These are the activations of a small network on made-up records, seen along a few directions, one row for each record.
After each row come some of the record's fields: TIVEK, BISU, KETAT, LERIZ.
A field that a record lacks is written absent.
Other fields move the rows too, some of them a lot.
In the rows, 500 means zero.
Random noise pushes rows far along 2 fixed directions. That doesn't count. These rows show it; they differ only by the noise:
[379 481 834 672 531 374 516 591 458 457 604 629 327 355 338 337 438 547
  42 557 703]
[728 441 500 315 345 644 801 683 270 381 669 558 779 731 205 194 666 810
 707 645 648]
[570 440 677 474 454 542 680 667 355 369 656 509 478 480 237 224 621 700
 355 611 683]
[465 526 681 593 416 385 561 542 413 570 573 843 712 675 386 403 326 584
 348 562 662]

[390 455 469 457 601 414 439 514 473 479 536 429 208 193 419 527 583 465
 169 403 554] | TIVEK: vem / BISU: nes / KETAT: absent / LERIZ: bif
[387 554 357 479 421 282 436 408 450 798 431 920 937 674 561 680 213 521
 435 415 548] | TIVEK: vem / BISU: mevi / KETAT: mubid / LERIZ: zefuz
[352 521 343 452 552 287 391 442 499 686 472 683 564 373 575 695 333 406
 263 354 533] | TIVEK: vem / BISU: kulog / KETAT: absent / LERIZ: zug
[711 384 298 245 472 732 728 645 403 309 620 155 434 456 349 258 890 673
 782 567 484] | TIVEK: dugid / BISU: kulog / KETAT: mubid / LERIZ: zug
[445 460 550 444 532 515 564 592 444 455 574 421 374 322 424 404 603 573
 339 524 556] | TIVEK: vem / BISU: tefig / KETAT: absent / LERIZ: malu
[423 584 467 556 481 356 418 416 563 695 415 775 806 641 602 646 255 450
 504 440 465] | TIVEK: big / BISU: tefig / KETAT: mubid / LERIZ: zefuz
[351 500 726 692 623 454 410 534 624 432 482 385 128 283 605 502 477 356
 220 489 488] | TIVEK: viv / BISU: garup / KETAT: kon / LERIZ: vob
[412 521 426 471 520 395 409 446 471 604 503 614 474 414 504 627 437 426
 347 423 524] | TIVEK: vem / BISU: nes / KETAT: mubid / LERIZ: bif
[499 538 460 518 509 473 540 501 504 526 485 478 511 548 613 514 448 444
 560 497 480] | TIVEK: dugid / BISU: garup / KETAT: mubid / LERIZ: vob
[544 498 550 521 476 587 578 488 477 427 467 335 406 513 514 445 568 554
 569 507 475] | TIVEK: vem / BISU: mevi / KETAT: kon / LERIZ: zefuz
[453 452 361 383 547 432 492 546 509 576 504 530 554 413 518 565 494 534
 449 443 495] | TIVEK: viv / BISU: garup / KETAT: kon / LERIZ: vob
[583 517 314 314 443 608 550 549 423 497 520 485 732 595 535 562 522 559
 771 475 425] | TIVEK: ruv / BISU: garup / KETAT: mubid / LERIZ: vob
[482 538 379 455 499 444 485 483 500 594 480 583 670 571 627 619 407 455
 605 452 451] | TIVEK: gotaf / BISU: garup / KETAT: kon / LERIZ: vob
[461 432 358 354 542 436 486 528 433 553 542 508 406 330 398 537 591 551
 339 434 551] | TIVEK: vem / BISU: nes / KETAT: kon / LERIZ: bif
[533 466 548 481 595 586 530 604 545 350 539 201 280 297 495 434 661 489
 486 513 461] | TIVEK: big / BISU: garup / KETAT: mubid / LERIZ: vob
[317 586 658 738 537 370 371 402 598 611 411 655 416 533 736 663 245 292
 345 476 468] | TIVEK: vem / BISU: garup / KETAT: kon / LERIZ: vob
[673 486 319 342 452 678 600 535 502 415 508 360 664 644 514 458 623 583
 893 506 397] | TIVEK: big / BISU: tefig / KETAT: mubid / LERIZ: zug
[468 521 534 553 530 565 350 463 569 458 467 376 341 356 542 603 504 388
 457 457 431] | TIVEK: ruv / BISU: rus / KETAT: mubid / LERIZ: rin
[543 500 594 513 551 580 515 509 560 408 496 333 390 451 499 476 568 523
 540 544 443] | TIVEK: big / BISU: mevi / KETAT: kon / LERIZ: malu
[569 490 461 497 509 554 546 492 510 453 486 373 438 533 557 470 576 467
 647 538 468] | TIVEK: dugid / BISU: kulog / KETAT: kon / LERIZ: zug
[574 503 436 421 459 524 578 545 465 517 520 637 801 721 493 508 465 583
 714 538 464] | TIVEK: big / BISU: tefig / KETAT: kon / LERIZ: malu
[491 544 416 525 439 468 416 375 532 621 445 719 660 714 610 646 362 419
 669 463 428] | TIVEK: gotaf / BISU: nes / KETAT: kon / LERIZ: bif
[568 503 501 495 464 553 593 494 470 467 477 426 547 562 466 391 568 573
 592 526 515] | TIVEK: dugid / BISU: mevi / KETAT: absent / LERIZ: zefuz
[406 519 647 642 589 447 423 506 610 474 477 506 375 445 602 546 418 414
 383 483 450] | TIVEK: big / BISU: garup / KETAT: kon / LERIZ: malu
[575 574 746 668 326 508 623 525 371 521 524 842 836 932 453 386 312 539
 675 667 596] | TIVEK: vem / BISU: guli / KETAT: mubid / LERIZ: pudoz
[543 480 554 502 528 598 537 529 528 374 484 250 307 367 458 418 636 561
 484 480 473] | TIVEK: viv / BISU: mevi / KETAT: kon / LERIZ: zefuz
[329 605 662 811 547 385 238 320 703 592 347 641 407 546 765 740 190 197
 404 438 404] | TIVEK: big / BISU: rus / KETAT: mubid / LERIZ: zug
[386 498 697 627 582 420 492 550 544 462 522 516 351 380 509 481 456 437
 256 518 538] | TIVEK: viv / BISU: tefig / KETAT: mubid / LERIZ: malu
[540 468 481 418 561 594 576 580 505 363 544 209 307 300 478 419 662 539
 494 485 491] | TIVEK: viv / BISU: tefig / KETAT: mubid / LERIZ: vob
[438 514 660 582 467 364 439 491 479 598 529 804 702 581 406 478 301 569
 336 547 618] | TIVEK: rem / BISU: guli / KETAT: absent / LERIZ: pudoz
[583 538 453 471 361 589 614 490 420 543 475 573 736 732 494 442 495 582
 750 552 486] | TIVEK: vem / BISU: mevi / KETAT: mubid / LERIZ: zefuz
[543 400 538 443 598 594 550 584 490 303 588 156  87 203 354 323 834 541
 365 525 529] | TIVEK: dugid / BISU: nes / KETAT: mubid / LERIZ: bif
[588 541 510 548 465 671 444 448 587 407 419 404 504 680 636 596 483 418
 823 512 329] | TIVEK: ruv / BISU: kulog / KETAT: kon / LERIZ: zug
[433 584 622 628 464 515 432 437 524 509 411 521 501 529 590 581 360 438
 476 458 450] | TIVEK: ruv / BISU: mevi / KETAT: mubid / LERIZ: zefuz
[600 488 577 570 502 654 505 465 511 321 479 282 253 555 533 460 640 441
 690 569 432] | TIVEK: gotaf / BISU: nes / KETAT: kon / LERIZ: bif
[370 587 504 662 473 339 338 342 583 652 399 804 615 665 627 702 205 298
 436 424 454] | TIVEK: viv / BISU: ligek / KETAT: absent / LERIZ: bif
[511 522 631 556 419 401 545 517 436 591 554 850 808 744 406 444 337 599
 482 579 618] | TIVEK: gotaf / BISU: guli / KETAT: kon / LERIZ: pudoz
[371 544 477 539 484 332 382 426 544 714 436 782 735 552 533 623 276 485
 350 443 519] | TIVEK: big / BISU: mevi / KETAT: mubid / LERIZ: zefuz
[477 420 519 417 651 518 500 599 549 356 562 196 178 115 391 414 700 548
 270 489 504] | TIVEK: big / BISU: kulog / KETAT: absent / LERIZ: malu
[409 547 497 621 513 359 400 409 570 633 436 677 562 608 667 636 325 348
 486 457 458] | TIVEK: dugid / BISU: kulog / KETAT: kon / LERIZ: zug
[685 517 314 363 364 611 608 458 400 494 492 501 738 807 488 537 543 551
 906 535 456] | TIVEK: vem / BISU: ligek / KETAT: kon / LERIZ: ril
[635 497 298 284 462 620 657 565 391 440 552 337 613 528 507 456 623 599
 759 500 480] | TIVEK: vem / BISU: garup / KETAT: mubid / LERIZ: vob
[402 454 344 434 536 345 409 453 511 642 493 594 479 319 457 575 456 508
 243 382 580] | TIVEK: dugid / BISU: rus / KETAT: absent / LERIZ: rin
[451 542 426 505 519 446 443 458 529 575 480 533 572 503 624 627 398 405
 538 448 452] | TIVEK: gotaf / BISU: kulog / KETAT: mubid / LERIZ: vob
[618 426 286 249 490 615 555 576 393 463 565 355 531 390 359 457 720 603
 610 502 498] | TIVEK: rem / BISU: rus / KETAT: kon / LERIZ: rin
[357 566 628 681 541 376 368 431 618 606 416 663 513 497 592 588 325 394
 315 451 475] | TIVEK: big / BISU: mevi / KETAT: mubid / LERIZ: zefuz
[339 545 449 532 502 254 388 406 520 776 462 887 790 583 579 689 206 450
 336 449 538] | TIVEK: gotaf / BISU: mevi / KETAT: kon / LERIZ: malu

Here are new rows. What are their fields?
[691 341 311 206 514 690 688 642 390 302 644 147 358 362 226 265 925 738
 594 568 550] | TIVEK: dugid / BISU: ligek / KETAT: kon / LERIZ: bif
[614 503 479 409 435 636 688 580 364 387 562 405 595 616 452 382 595 580
 727 580 488] | TIVEK: vem / BISU: tefig / KETAT: mubid / LERIZ: malu
[417 588 519 614 444 345 460 399 519 701 426 784 758 676 582 568 273 471
 458 488 537] | TIVEK: dugid / BISU: mevi / KETAT: mubid / LERIZ: zefuz
[513 553 355 452 418 459 497 429 440 612 481 723 708 720 539 602 398 451
 644 458 469] | TIVEK: vem / BISU: nes / KETAT: mubid / LERIZ: bif
[666 460 458 367 463 675 697 582 398 364 529 208 458 505 401 359 752 656
 690 558 495] | TIVEK: vem / BISU: mevi / KETAT: kon / LERIZ: zefuz
[501 475 337 354 517 496 531 521 460 509 540 416 439 345 473 508 574 517
 449 435 521] | TIVEK: vem / BISU: kulog / KETAT: absent / LERIZ: zug
[435 497 759 676 601 532 462 529 608 372 502 359 223 373 548 444 524 437
 358 553 469] | TIVEK: big / BISU: tefig / KETAT: kon / LERIZ: malu
[512 460 511 443 501 566 594 582 403 407 541 323 389 333 393 392 670 583
 418 516 534] | TIVEK: vem / BISU: mevi / KETAT: mubid / LERIZ: zefuz
[312 544 576 650 584 347 362 464 584 593 473 570 402 362 666 647 330 318
 268 436 481] | TIVEK: gotaf / BISU: garup / KETAT: mubid / LERIZ: vob
[512 537 428 520 493 474 502 457 542 585 464 549 642 633 651 567 402 443
 677 499 458] | TIVEK: dugid / BISU: garup / KETAT: mubid / LERIZ: vob
[431 596 530 678 417 372 445 339 553 729 374 860 820 877 692 639 196 416
 608 486 447] | TIVEK: dugid / BISU: mevi / KETAT: kon / LERIZ: zefuz
[436 597 515 638 470 403 351 337 568 620 404 749 603 716 675 709 265 323
 581 446 416] | TIVEK: gotaf / BISU: nes / KETAT: kon / LERIZ: bif
[500 530 523 566 507 525 431 425 536 461 470 468 382 517 558 556 493 391
 557 493 450] | TIVEK: gotaf / BISU: nes / KETAT: mubid / LERIZ: bif
[306 504 539 557 613 333 398 515 540 566 493 518 301 241 589 627 411 386
 135 402 528] | TIVEK: vem / BISU: garup / KETAT: kon / LERIZ: vob
[414 525 662 670 603 539 302 439 678 409 419 316 151 310 624 636 474 318
 360 439 393] | TIVEK: ruv / BISU: rus / KETAT: kon / LERIZ: zug
[640 491 399 396 448 678 634 554 478 402 522 357 574 643 542 418 614 561
 853 545 419] | TIVEK: viv / BISU: garup / KETAT: mubid / LERIZ: vob
[514 506 530 562 553 549 401 438 639 437 440 362 303 452 599 570 523 395
 551 458 405] | TIVEK: big / BISU: nes / KETAT: kon / LERIZ: zug
[466 508 591 567 564 554 492 514 577 400 485 323 270 408 614 498 512 429
 475 481 451] | TIVEK: viv / BISU: garup / KETAT: kon / LERIZ: vob
[442 474 490 469 585 448 436 479 500 477 531 374 199 236 464 541 582 457
 262 434 540] | TIVEK: vem / BISU: nes / KETAT: kon / LERIZ: bif
[568 408 525 399 588 648 592 648 489 277 570  95 210 179 309 295 832 649
 381 515 519] | TIVEK: big / BISU: mevi / KETAT: mubid / LERIZ: zefuz
[595 494 441 415 514 626 553 570 522 399 514 335 526 512 537 473 605 529
 725 509 410] | TIVEK: big / BISU: garup / KETAT: mubid / LERIZ: vob
[340 512 714 740 573 435 371 441 559 419 483 377  58 270 534 530 450 296
 145 481 536] | TIVEK: vem / BISU: ligek / KETAT: mubid / LERIZ: bif
[522 608 543 583 411 538 441 415 514 578 393 643 788 754 610 626 320 453
 742 504 405] | TIVEK: ruv / BISU: mevi / KETAT: mubid / LERIZ: zefuz
